Each row below is a small network's average activation on inputs in which a field has the value named, seen along a few directions.
Related values have similar rows: they may be neighbours, one step apart, or belong to one group.
In the rows, 500 means zero.
Random noise pushes rows far along 9 fixed directions. That doesn't count. These rows show it; they differ only by the noise:
[406 540 320 669 560 238 498 476 337 634 421 598 675 548 242 421 754 563
 345 291 591]
[521 454 484 478 389 405 411 377 539 343 531 584 679 545 505 162 440 566
 546 438 408]
[275 525 548 445 452 742 369 363 395 536 467 575 484 666 417 898 664 285
 598 693 451]
[443 511 465 516 376 594 408 650 339 645 577 419 586 689 483 771 710 327
 677 528 369]
[318 496 489 419 550 650 376 288 426 447 329 527 416 694 338 750 621 430
 464 681 584]
[490 588 479 461 512 747 288 541 573 330 518 462 308 613 394 726 454 589
 447 506 380]
[512 514 640 899 323 515 562 541 488 587 677 481 586 293 776 443 512 593
 408 337 621]
[306 376 690 640 384 736 391 113 559 381 273 432 265 536 691 376 333 512
 655 438 842]
[549 612 647 531 275 763 428 596 577 386 774 580 550 383 644 614 397 392
 631 577 238]
[765 668 426 542 301 538 560 485 291 477 289 574 614 445 285 318 729 427
 439 544 782]
[488 384 607 669 607 335 799 499 457 559 472 198 451 410 699 582 475 576
 250 821 819]


Field N:
n12: [419 402 584 429 713 505 491 287 706 434 383 496 269 512 579 361 266 685
 449 378 603]
n14: [511 386 626 652 276 579 501 273 422 682 503 614 692 470 814 378 673 515
 351 436 730]
n9: [397 502 436 349 525 412 544 415 432 532 406 568 560 491 366 517 604 370
 650 588 442]
n8: [721 689 587 516 445 677 569 492 532 464 435 604 471 344 578 560 559 499
 415 582 623]
n5: [550 364 501 479 533 406 668 641 396 619 597 291 632 571 643 742 631 542
 317 825 535]
n4: [528 486 551 496 472 449 587 525 483 578 645 637 620 378 512 488 447 402
 408 535 397]
n2: [793 570 428 344 494 421 599 837 548 513 626 505 560 494 475 311 437 492
 515 483 385]
n11: [594 448 672 634 665 417 569 551 678 449 634 432 408 345 840 423 317 748
 390 448 517]
n3: [662 608 503 603 312 515 424 720 510 584 691 585 653 349 665 575 634 537
 534 354 305]
n1: [744 343 608 441 456 674 511 368 567 290 411 341 325 532 691 413 364 710
 231 747 813]
n10: [254 528 498 615 582 535 462 409 561 531 485 638 358 317 426 590 367 455
 439 295 545]
n13: [791 452 674 549 565 611 704 605 572 512 582 337 438 351 820 566 423 497
 276 816 654]
n7: [455 642 410 431 552 402 610 636 519 471 633 552 513 312 349 497 367 462
 546 566 280]
n6: [639 490 574 382 523 569 544 641 562 446 593 411 553 529 671 679 546 526
 513 747 327]
The values of N form a ring.
Going along N from n1 by way of its neighbour n10, in what order are n12, n8, n2, n13 met? -> n8, n12, n13, n2
Which values are neighbours of n9? Give them in the order they are listed. -> n3, n7

Field S:
s14: [456 392 515 420 368 413 508 540 467 498 682 518 682 559 590 429 496 386
 617 583 314]
s11: [491 611 541 567 564 500 666 388 467 591 343 617 433 378 431 453 531 417
 438 535 734]
s9: [580 436 506 594 296 585 380 596 389 574 548 490 677 574 675 500 682 384
 703 308 395]
s12: [677 542 433 499 451 421 577 592 549 313 410 366 410 384 385 207 288 642
 534 400 588]
s3: [472 480 508 521 568 461 461 216 461 388 272 586 493 569 520 388 610 643
 369 551 764]
s1: [363 458 281 544 852 191 558 640 523 703 587 521 543 526 273 720 631 619
 124 420 427]
s5: [461 489 458 236 555 428 634 355 428 437 370 589 569 534 270 411 518 355
 460 799 607]
s6: [347 553 452 634 588 351 553 454 499 526 536 629 496 282 291 578 506 581
 289 385 555]
s8: [603 433 601 277 372 738 319 594 587 450 797 496 669 679 831 706 470 399
 586 764  61]
s4: [416 318 510 472 342 486 246 454 551 432 555 434 644 793 636 353 474 615
 757 329 267]
s2: [675 500 550 176 222 898 158 342 417 329 289 441 467 916 590 417 566 367
 972 630 468]
s10: [464 427 577 568 693 301 699 517 580 613 575 377 507 432 684 472 403 535
 383 611 565]
s13: [417 381 548 524 428 402 450 361 527 444 498 528 619 527 613 349 501 551
 575 501 425]
s7: [445 519 483 549 738 490 585 470 595 470 491 450 268 376 400 577 359 645
 168 538 607]
The values of S form a ring.
Going along S from s11 by way of its neighbour s10, in what order are s3, s2, s13, s7 met? -> s7, s13, s3, s2
Which values are neighbours of s14? Give them in the order they are listed. -> s5, s6
What is the length, in steps, of the shortest route from s8 to s4? -> 7

Field E:
e5: [595 619 505 479 462 526 500 567 545 520 457 548 379 436 455 350 438 458
 666 350 476]
e8: [579 476 537 562 439 449 449 439 553 511 535 521 584 555 761 301 458 660
 513 411 456]
e1: [422 559 563 341 509 757 511 515 550 379 576 504 313 459 461 906 414 416
 391 911 498]
e4: [535 396 390 376 493 356 471 417 475 509 471 578 690 616 409 223 532 564
 400 444 417]
e7: [377 476 581 564 386 551 557 340 353 684 581 751 721 516 552 514 650 174
 525 563 591]
e2: [714 677 474 548 587 680 464 667 456 457 542 528 406 349 385 722 557 491
 373 476 505]
e9: [489 504 333 391 497 396 522 630 335 593 373 420 512 652 199 619 643 412
 520 500 576]
e10: [600 266 481 617 483 287 569 637 510 690 571 360 770 620 802 383 660 574
 548 403 497]
e3: [538 563 577 463 498 526 673 524 506 490 416 304 363 479 513 524 424 416
 640 681 574]
e6: [422 462 568 602 382 333 419 333 488 514 581 610 659 447 625 291 507 587
 547 431 478]
e11: [455 351 463 566 584 352 593 431 496 460 426 395 618 507 561 421 560 666
 325 618 662]
e12: [411 458 551 557 644 405 663 562 428 499 454 255 391 408 517 726 511 479
 364 658 565]
A value of E combines one of 3 hidden first parts with one of 4 second parts; all combinations occur once.
Changing only the second part turns e2 into e11. e7 has the same second part as e2; what does that change turn e7 into? -> e1
Changing only the second part turns e9 into e4. e3 has the same second part as e9; what does that change turn e3 into? -> e5
